A small network was shown many inputs. Here are its activations along a few directions, one row for each input.
In each table, some parts of the input vary, and every possible input appears once, in random order.
A made-up example of a description, with smaller parts first: ring(8) and (point or (values(2) and line(4)) or ring(11)).
Shared parts are said once, and a part with two or three values counts as separate values.
In the rows, 128 means zero.

Other details of the inputs vary at random and push rows far along three fixed directions, the same in every table; ignore that.

A family of inputs:
x1: [180  95 146 109  89  43  93 121 171 121 185 104]
x2: [160 110 162  97  68  48 139 112 141  85 159  56]
x3: [150 149 121 104 164 174  99 182  91 189 169 187]
x4: [151 108 133 107  84 110 145 145  84 144 164 123]
x5: [156 143 119 109 163 173 101 191  92 192 161 184]
x6: [126 111 162 134  83 118 121 157  86 145 169 106]
x7: [117 150 130 117 122 155 181 172  36 128 133 153]
x8: [ 91 164  86 150 154 185 123  63 171 124  24 136]
x9: [147 108 118 135 172  73  93  86 221  99 112 137]
x10: [125 178 129 135 110 160 158 193  51 118 130 158]
x11: [119 175 129 112  86 178 158 159  44 142 123 118]
x12: [ 93 118 112 151 212 195  84 115 152 173  96 172]
x13: [ 98 199  81 154 116 186 178 170 115 190 181 125]
x14: [173 101 141  77 116 116  89 139 145 177 172 107]
x15: [ 94 130 100 173 104 109 168  47 173  54  36 115]
x16: [104 147 155 151 130 160 165 176  30 132 141 130]
x17: [145 106 123  96 194 117  88  95 203 140 113 123]
x18: [141  76 118 119 201 166  34 103 178 247 155 165]
x19: [165 114 144 123 115  60 128 149 138  88 163 112]
x20: [ 97 125 115 180 144 156 126  84 130 133  79 125]
x21: [174 103 125  97 132 115  58 131 167 188 188 153]
x22: [144 132 163  89 100  94 148 164 102  90 160  87]
x23: [118 102 126 139  81  68 145  73 183  63  93 102]
x24: [ 95 197 118 141  92 186 184 123  50 107  76 116]
x25: [107 147 104 124 188 174 113 103 171 129  59 143]
x26: [157  58 174 121 134  50 100 138 162 110 191  85]
x27: [145 115 132  99 130 135 149 178  67 149 165 147]
x28: [ 68 149 113 194 140 167 140  62 136 105  50 130]
x29: [105 107 169 174 102  54 166 105 149  23 106  68]
x30: [137 129 123  96 110 171 127 157  65 193 167 165]
x31: [119 131 163 135  70 136 143 174  41 141 174 106]
x32: [120 131 139 116 114 119 168 145  90  96 136 136]
x33: [174  46 139  78 162  70  76 124 216 149 176 136]
x34: [ 94 120 146 188  85  91 159  80 139  56  82  78]
x35: [114 144 103 127 193 173 118  99 168 131  60 140]
x36: [119 166 129 136 102  87 196 184 151 110 220  82]
x37: [157 108 149 115 115  53 109 136 177  81 161 114]
x38: [148 119 122 152  93  60 124  85 178  74 115 100]
x39: [147 116 127 114 115 101 121  93 159 115 116  87]
x40: [148 154 119 116 103 169 107 180  74 188 161 166]
x41: [170  71 122  81 210 103  54  95 241 164 134 121]
x42: [119 128 137 117 108 119 165 157  94  97 127 136]
x43: [141 111 104  87 150 192  83 149 108 235 159 189]
x44: [ 89 150  87 165 134 156 161  59 138 106  39 149]
x45: [129  94  95  99 214 173  71 114 192 192 115 194]
x46: [ 57 168 113 191 171 207 154 121  93 114  45 158]
x47: [ 68 139 112 187 197 177 126  73 160 105  49 151]
x48: [172 122 150 114  60  79 125 165 103 122 187 109]
x49: [117 165 128 161  59  96 163 115 112  57 103 108]
x50: [117 172 147 113 110 144 179 156  61  89 122 107]
Description of these inputs: values(2) and (point or (values(4) and ring(6))).
The inputs of x42 and x23 match in every part but the values(2) part. If x26 is changed in the same way as x42 into x23, which row does it become?
Answer: x20
The inputs of x31 and x12 match in every part but the values(2) part. If x43 is changed in the same way as x31 into x12, which row does it become?
Answer: x45
Which other rows does x17 become when the values(2) part takes its other values? List them by row number.
Answer: x2
Which other rows does x10 become when the values(2) part takes its other values? List them by row number.
Answer: x40
